Each row has a name. After each piece below comes the name of the row it's from, unless a question asks for something else. Each question is about the rows just above it.

<52>: [179 155 103 159 146 165 120  98 138  94 187]
<43>: [183 143  92 151 136 151 138 119 162 107 179]
<111>: [156 145  91 154 135 141 142 100 155 107 184]
<196>: [151 143 151 162 136 183 138  92 118 107 179]
<109>: [159 148 103 163 132 146 135  99 139 107 183]
<73>: [149 163  93 147 139 177 135  94 158 108 174]
<157>: [152 154  94 157 139 153 141 116 146 113 176]
<53>: [174 159  97 161 139 148 111 131 125  89 163]
<132>: [152 137  55 117  96 139 110 101  95  82 166]
<209>: [155 151  59 110 100 122 108 102  99  87 153]
<99>: [ 91 153 107 184 155 142 135 145 141 156 100]
<213>: [156 107 154  91 141 146 184 155 142 100 135]
Put [184 107 155 100 142 141 135 154  91 145 156] back in order: which row is it?
<111>
[ 94  98 103 120 138 146 155 159 165 179 187] is which row reordered?
<52>
Which row holds these entries in another order? [138 151 136 119 107 143 183 162 151  92 179]
<43>
[ 89  97 111 125 131 139 148 159 161 163 174] is which row reordered?
<53>
[ 91 100 107 135 141 142 145 154 155 156 184] is which row reordered?
<111>
Which row holds these entries in another order? [ 91 100 107 135 141 142 146 154 155 156 184]
<213>

<196>: [134  82 144 103 169 136 186 125  81 113 124 161]
<52>: [106  85 143 129 157 156 125 145 174 184 150 128]
<157>: [184 107 157 143 145 128 156 125 129 151 174  85]
<99>: [174  85 125 156 150 143 129 157 107 128 145 184]
<53>: [136 175 128 101 124 156 130 146 128 120  80 203]
<111>: [175 136 125  80 156 203 146 128 120 128 101 130]
<109>: [139 126 156 190 101  85  77 145  96  85 163 111]
Which row holds these entries in another order? [ 85 107 125 128 129 143 145 150 156 157 174 184]
<99>
[161 124 113  81 125 186 136 169 103 144  82 134] is which row reordered?
<196>
[156 203 146 128 120 128 101 130 175 136 125  80] is which row reordered?
<111>

<99>: [ 92 121 161  94 117 150  94 153  89]
<132>: [ 99 107 153  96 112 137 105 150 107]
<53>: [ 83 111 124  79 153 121  82 122  85]
<43>: [153 121  92  95  89 117 161  94 150]
<111>: [166 152 122 164  90 131 170 127 169]
<157>: [133 170 157 106  91 176 130 162 145]
Put [ 96  99 105 107 107 112 137 150 153] back in order: which row is it?
<132>
Which row holds these entries in another order? [ 89 153  94 150 117  94 161 121  92]
<99>

<196>: [130 154  87 112 120 146 141 112 112 131 136 140 122 130 119 157  76 164
 148 141 139 144  92 137 128  82 124 101 103 109 152 113 105 141 130  95
 183 160 125 162 172]
<53>: [ 86  74 141 144 176 140 147 124 175 132 150 113 144  86 100 108 103 117
 124 122  96 135 131 122 142 115 129 138 150 127  81 115 129 134 141 124
 145 172 121 153 175]
<213>: [143 143  90 133 135 115 121 110 102 151 135 151 153 130 136 128  83 162
 156 124 174 122  83 122 112  75 118 105  82 107 132 135 108 142 143 105
 154 139 123 141 178]
<99>: [138 148 146 159 100 100 120 150 133 112 111 136 139 141 126 103 170 100
 126 141 104 144 140 126  90 144 159 154 134 146 121 132 110  93 122 167
  97 146 145 145  99]
<157>: [128 148 124 100 122 147 109 135 115 102 129 117  92 107 132 193  78 140
 140 122 112 154 136 122 125 133 123 114 127 128 180  93 133 125 122 108
 173 117 128 132 168]
<132>: [137 151  87 122 126 137 136 110 106 144 132 145 135 128 125 143  78 167
 154 138 153 140  81 133 126  73 118  99  90 110 141 115 104 140 135  98
 172 157 121 160 178]
<73>: [ 85 103 141 144 172 153 115 138 129 121  96 122 117 144 145 139 115 132
 127 150  86 121 129 124 147 175 124 131 176 134 135 142 175  81 141 150
 124 100 108 113  74]
<109>: [ 80 115 133 139 131 124 145 160 130 121 119 142 147  97 144 148 164 137
 101 102 142 135 110 145  92 120 124  84 180 155 165 108 122 125 127 137
 125 150 132  98 129]
<43>: [135 124 139 150  86 124 176 175 132 122 142 131  96 134  81 100 153 113
  74 141 121 124 103 144 129  86 117 145 115 175 141 127 108 150 122 147
 144 115 172 138 129]
<209>: [135 144 103 172 142 132 117  86 144  86 129 150 127 115 141 175 175 150
  96  81 129 124 139 138 145 121 115 176 131 124  74 108 147 121 153 134
 122 124 141 100 113]
<111>: [ 97 132 145 160 129 125  98 139 142 125 108 124 150 131 148 101 119 147
 135 145  92 122 137 115 165 180 155 142 130 137 102 133 144  84 125 164
 121 110 127 120  80]
<52>: [137 147 146 160 100 100 120 150 132 111 111 136 139 141 125 102 170 100
 126 141 104 144 141 126  90 145 159 154 134 146 121 132 111  93 122 167
  96 145 145 144  98]
Put [ 80 120 127 110 121 164 125  84 144 133 102 137 130 142 155 180 165 115
 137 122  92 145 135 147 119 101 148 131 150 124 108 125 142 139  98 125
 129 160 145 132  97] back in order: which row is it?
<111>
Which row holds these entries in another order? [142  96  74 175 124 134 138 176 172 141 147 141  81 115 100 108 122 144
 131 150 129 124 115 153 145 129 175 113  86 132 121 139  85 103 121 124
 150 135 117 127 144]
<73>
Which row holds these entries in another order? [ 96 175 172 144 139 144 141 131 129 121 134 135 176  86 138 121  86  74
 122 108 117 145 127 153 141  81 147 132 100 115 124 115 150 103 129 142
 124 113 150 124 175]
<209>
Which row holds these entries in another order? [129 138 172 115 144 147 122 150 108 127 141 175 115 145 117  86 129 144
 103 124 121 141  74 113 153 100  81 134  96 131 142 122 132 175 176 124
  86 150 139 124 135]
<43>
Put [147 144 115 172 138 129 135 124 139 150  86 124 176 175 132 122 142 131
  96 134  81 100 153 113  74 141 121 124 103 144 129  86 117 145 115 175
 141 127 108 150 122] back in order: which row is it?
<43>
[ 98 144 145 145  96 167 122  93 111 132 121 146 134 154 159 145  90 126
 141 144 104 141 126 100 170 102 125 141 139 136 111 111 132 150 120 100
 100 160 146 147 137] is which row reordered?
<52>

<53>: [ 84  98  76 153]
<213>: [172 177  70 158]
<111>: [ 76 153  84  97]
<99>: [84 98 76 87]
[ 70 158 172 177] is which row reordered?
<213>
[87 76 98 84] is which row reordered?
<99>
Which row holds these entries in another order? [ 76  84  97 153]
<111>
[153  84  98  76] is which row reordered?
<53>
[ 76  97 153  84] is which row reordered?
<111>
Which row holds these entries in another order? [ 76 153  84  98]
<53>

<73>: [137 104 193  76  73]
<53>: [105 193 137  76  73]
<132>: [137  76 104  72 193]
<213>: [ 76 103 193  73 137]
Which row holds these entries in another order? [193  72 104  76 137]
<132>
Put [ 73 137 193 104  76] back in order: which row is it?
<73>
Which row holds these entries in another order? [ 73 137  76 103 193]
<213>
Put [137  73 193 103  76] back in order: which row is it?
<213>
Put [ 72  76 104 137 193] back in order: which row is it?
<132>
[ 73  76 104 137 193] is which row reordered?
<73>
Put [ 73  76 193 104 137] back in order: which row is it?
<73>

<109>: [140  75  67 188 158  71 171 188 165 120  81 163]
<53>: [188 163  71 120 171  67 140 158  75 164  81 188]
<99>: [188 163  71 120 171  67 140 158  75 164  81 172]
[188  81 164  75 158 140  67 171 120  71 163 188] is which row reordered?
<53>
[188 188 163  71 120 171  67 140 158  75 164  81] is which row reordered?
<53>
Which row holds these entries in another order? [ 67 188 163 164 140 158 120 188  75  81 171  71]
<53>

<99>: [126 101 132 125]
<111>: [134  88 204 158]
<213>: [142 126 102 117]
<157>: [133 204  88 158]
Put [ 88 204 158 134] back in order: which row is it?
<111>
Put [126 102 117 142] back in order: which row is it?
<213>
[117 142 126 102] is which row reordered?
<213>
Put [ 88 133 158 204] back in order: which row is it?
<157>

<109>: [ 91 176 170  89 168 147 175  87  80 174  95]
<157>: [143 140 160 139 154 181  96 132 131 142 128]
<99>: [192 144 154 185 144 188  90 139 190 148 184]
<111>: [127 101  88 131  91  76 154 130 133 106 134]
<132>: [ 66 139 133  75 136  90 163  99  70 131  70]
<53>: [ 91 133 131  88 101 105 154 130  76 127 134]
Which row holds these entries in another order? [142 128 143 140 160 139 154 181  96 132 131]
<157>
[134  76 133 130 106  88 131 101 127  91 154] is which row reordered?
<111>

<213>: [183 101  97 118 132 162 189 125 157 155]
<73>: [155 162 101 157 125 189  97 131 183 118]
<196>: [101 132  97 155 163 118 189 157 125 183]
[157 155 183 101  97 118 132 162 189 125] is which row reordered?
<213>
Put [162 189 125 157 155 183 101  97 118 132] back in order: which row is it?
<213>
Which row holds these entries in another order? [ 97 101 118 125 132 155 157 163 183 189]
<196>
[118 125 157 101 183 162  97 155 189 132] is which row reordered?
<213>

<99>: [133 116 142 134 128 134 145 123 131 134 146 123 123 152 131 136 122 132
 138 114 127 117 121 143 137 124]
<52>: [140 125 126 129 134 129 101 118 131 120 122 110 122 102 121 115 138 132
 117 120 124 130 119 114 132 144]
<53>: [141 120 130 127 136 127 102 115 133 117 130 104 117 111 124 117 137 133
 117 118 132 129 116 121 133 142]
<43>: [133 129 127 125 134 134  78 121 135 127 112 105 121 112 110 113 134 153
 119 116 134 136 111 107 138 141]
<111>: [120 140 121 122 130 137  74 132 133 137  98 119 129 120 105 115 128 161
 123 123 136 143 115 102 136 132]
<213>: [115 129 131 117 127 126 121 133 132 133 130 130 126 162 126 136 116 145
 133 129 153 133 124 137 130 113]
<157>: [134 125 125 125 131 119 127 123 127 115 132 123 124 112 134 124 135 116
 119 133 130 129 131 128 122 134]
<132>: [116 124 136 120 126 125 142 133 131 133 142 134 126 172 134 143 114 137
 138 129 151 127 128 148 130 109]
<196>: [133 141 117 118 132 117 104 120 116 127 127 121 136 115 124 133 142 111
 133 129 117 137 117 129 130 102]
<73>: [116 132 128 118 128 128 113 133 132 133 123 128 127 151 123 132 119 146
 131 129 148 135 123 129 131 117]
[101 102 110 114 115 117 118 119 120 120 121 122 122 124 125 126 129 129
 130 131 132 132 134 138 140 144] is which row reordered?
<52>
Which row holds these entries in another order? [136 121 133 118 133 117 104 142 137 120 127 130 117 117 111 133 127 132
 117 141 116 124 115 129 130 102]
<53>

<111>: [ 77 152 156  98]
<213>: [ 95 169 159 113]
<109>: [169 112  95 159]
<73>: [182  99 143 106]
<157>: [123 126 101 180]
<99>: [ 71 143 163 131]
Put [ 95 112 159 169] back in order: which row is it?
<109>
[ 71 131 143 163] is which row reordered?
<99>

<132>: [181 143 179 101 103 121 155 104  86 148 191 192 168  82  77  71 139 121
  68 107]
<99>: [ 77 155  68 121 120 139 179 191 168 101  82 107 148 103 144  71 181 104
 192  85]
<196>: [ 71 168 121 191  86 179 143  77 120 181 107 101 155  82 103  67 104 192
 139 148]
<213>: [107 191 139 168  77  71 144 179 121 181 148 101  82 103 104  86  68 155
 120 192]
Which row holds these entries in another order? [121 155 104  86 148 191 192 168  82  77  71 139 121  68 107 181 143 179
 101 103]
<132>
[ 68  71  77  82  85 101 103 104 107 120 121 139 144 148 155 168 179 181
 191 192] is which row reordered?
<99>
[ 68  71  77  82  86 101 103 104 107 121 121 139 143 148 155 168 179 181
 191 192] is which row reordered?
<132>
Put [181 191 104 179 139 107 101 192  68 144 103 155 120  71  86  82 121 168
  77 148] back in order: which row is it?
<213>

<209>: [144 103  97 106 125]
<132>: [118 112 121 141 165]
<196>: [105 124 122 140  82]
<53>: [165 130 121  93 131]
<99>: [136  98  96 114 134]
<43>: [144 135 138 122 165]
<73>: [106 115 112 136  82]
<52>: [102 110 122 116  72]
<213>: [117 110 102 122  72]
<109>: [149 141 147 124 186]
<157>: [144 135 165 121 138]
[ 82 105 122 124 140] is which row reordered?
<196>
[ 72 122 102 110 117] is which row reordered?
<213>
Which row holds these entries in another order? [122 165 135 144 138]
<43>

<109>: [161 140  82  91  83 116 128]
<209>: [ 60  96 153 138 200 121 136]
<43>: [120 151 131 139  70 190  98]
<73>: [159 166  89 106 148 100 147]
<132>: [136  96 200 153  60 136 121]
<196>: [137  60 121 136 200 153  96]
<213>: [ 90 148 147 166 100 106 159]
<157>: [139  70 120 131 190 151  99]
<52>: [ 93 148 176 162 133 122 148]
Which row holds these entries in another order? [190 151  99 139  70 120 131]
<157>
[159 106 100 166 147 148  90] is which row reordered?
<213>
[ 60  96 121 136 137 153 200] is which row reordered?
<196>
Put [153  60 137 136  96 121 200] back in order: which row is it?
<196>
[ 99 151 190 131 120  70 139] is which row reordered?
<157>

<73>: [ 69 124 131 128 129 150 139 122  68 148  71  67 145 120  94 124 125 133
  71  70 129  75 135]
<109>: [122 139  71 131  71  67  68 148  75 129 125 135 124  69 150 133 129  94
 145 128 121  70 124]
<53>: [140 150 124  75 133 125 135 131 129 123  68  67 121 148 128  71 145  69
  71  70 129  94 124]
[ 67  68  69  70  71  71  75  94 121 122 124 124 125 128 129 129 131 133
 135 139 145 148 150] is which row reordered?
<109>
[ 69 150 133 129  94 145 128 121  70 124 122 139  71 131  71  67  68 148
  75 129 125 135 124] is which row reordered?
<109>
[124 122 139  71 131  71  67  68 148  75 129 125 135 124  69 150 133 129
  94 145 128 121  70] is which row reordered?
<109>
Which row holds these entries in another order? [135  75 129  70  71 133 125 124  94 120 145  67  71 148  68 122 139 150
 129 128 131 124  69]
<73>
Put [ 70 129  75 135  69 124 131 128 129 150 139 122  68 148  71  67 145 120
  94 124 125 133  71] back in order: which row is it?
<73>
[ 67  68  69  70  71  71  75  94 121 123 124 124 125 128 129 129 131 133
 135 140 145 148 150] is which row reordered?
<53>
Which row holds these entries in another order? [124  94 129  70  71  69 145  71 128 148 121  67  68 123 129 131 135 125
 133  75 124 150 140]
<53>

<53>: [112 180 101 105  75 124  89 167 125  97 150 112]
<196>: [ 97  88  75 105 112 150 112 125 180 101 124 167]
<73>: [104 149 183 117 135 141 112 161 102 141 110 144]
<213>: [152 128 161 102 176 177 123 139 101 128 114 123]
<209>: [128 123 101 153 114 139 128 161 177 123 102 176]
<43>: [125  75 105 124 180 112 112  97  89 102 167 150]
Put [144 110 141 102 161 112 141 135 117 183 149 104] back in order: which row is it?
<73>
[ 89 167 125  97 150 112 112 180 101 105  75 124] is which row reordered?
<53>
Put [124 167 112 180  97 112 105 125  89 102  75 150] back in order: which row is it?
<43>
Which row holds these entries in another order? [ 75  89  97 101 105 112 112 124 125 150 167 180]
<53>
Put [176 102 123 177 161 128 139 114 153 101 123 128] back in order: which row is it?
<209>
[110 144 104 149 183 117 135 141 112 161 102 141] is which row reordered?
<73>

<99>: [118 170  90 179]
<73>: [117 179  90 170]
<111>: [117 179 193  82]
[193 179 117  82] is which row reordered?
<111>
Which row holds these entries in another order? [ 82 117 179 193]
<111>
Put [ 90 117 170 179] back in order: which row is it?
<73>
[170  90 179 117] is which row reordered?
<73>
Put [193 117  82 179] back in order: which row is it?
<111>
Which row holds these entries in another order? [117 179  82 193]
<111>

<99>: [135 130 133 123 128 128 123 128]
<109>: [128 128 124 128 135 133 123 130]
<73>: [149 110 126 128 129 130 129 120]
<43>: [112 116 127 125 129 128 130 123]
<53>: [134 130 126 129 128 127 128 129]
<111>: [149 110 126 128 129 128 128 131]
<209>: [123 128 123 128 135 130 129 133]
<196>: [163 133 129 129 129 127 130 127]
<157>: [170  99 125 133 128 133 129 130]
<132>: [ 65 118 127 130 127 131 128 126]
<213>: [141 103 123 132 128 128 134 127]
<52>: [136 130 126 129 128 127 128 131]
Put [128 135 130 133 123 128 128 123] back in order: which row is it?
<99>
[127 163 133 129 129 129 127 130] is which row reordered?
<196>

<52>: [132 133 127 142 134 141 139 152 133 147 127 177 129 128 127 134 136 129
 133 132 128 175 141 158 137 158 134 141 161 128 138 151 138 138 130 159
 139 133 159 153 134 132 139 138 132]
<196>: [134 128 127 155 133 145 165 157 142 132 133 184 128 137 129 138 128 132
 137 142 135 179 160 152 136 158 133 149 156 137 129 141 138 154 133 181
 129 129 167 138 127 133 144 132 130]
<111>: [139 129 136 138 124 124 148 152 137 147 127 166 128 137 128 140 142 142
 129 126 132 152 157 136 134 144 132 143 153 134 129 143 138 146 133 164
 127 138 147 150 132 134 146 131 130]
<209>: [134 130 147 142 137 128 157 157 127 141 136 163 134 147 132 134 132 131
 130 126 132 179 141 149 131 142 134 130 137 134 129 141 128 133 136 147
 127 126 195 147 132 132 136 128 138]
<53>: [129 128 129 138 133 133 148 148 137 147 127 159 130 141 129 134 128 140
 138 132 129 152 134 133 131 160 129 131 156 135 126 145 130 154 132 176
 137 133 171 147 128 131 129 135 146]
<157>: [137 137 147 128 136 157 134 131 147 132 137 130 134 126 142 163 126 195
 133 149 141 179 131 136 134 136 134 127 132 147 147 130 127 129 130 157
 128 132 142 141 128 134 132 141 132]
Put [147 142 142 130 132 141 149 127 126 147 130 136 136 132 126 141 128 134
 133 195 134 138 132 132 136 134 134 147 129 157 157 137 132 128 137 127
 141 128 134 130 163 147 131 131 179] back in order: which row is it?
<209>
Put [138 134 130 147 142 137 128 157 157 127 141 136 163 134 147 132 134 132
 131 130 126 132 179 141 149 131 142 134 130 137 134 129 141 128 133 136
 147 127 126 195 147 132 132 136 128] back in order: which row is it?
<209>
[131 127 149 179 137 130 132 131 132 137 134 130 128 147 134 136 133 137
 128 134 129 141 147 126 195 141 147 134 142 134 132 142 163 127 136 141
 147 132 130 128 157 126 157 136 132] is which row reordered?
<157>
Which row holds these entries in another order? [137 130 134 141 126 128 136 133 127 149 157 179 134 130 134 128 147 132
 134 141 157 138 163 126 130 131 132 141 136 147 134 147 142 132 195 128
 132 132 142 137 129 147 136 127 131]
<209>

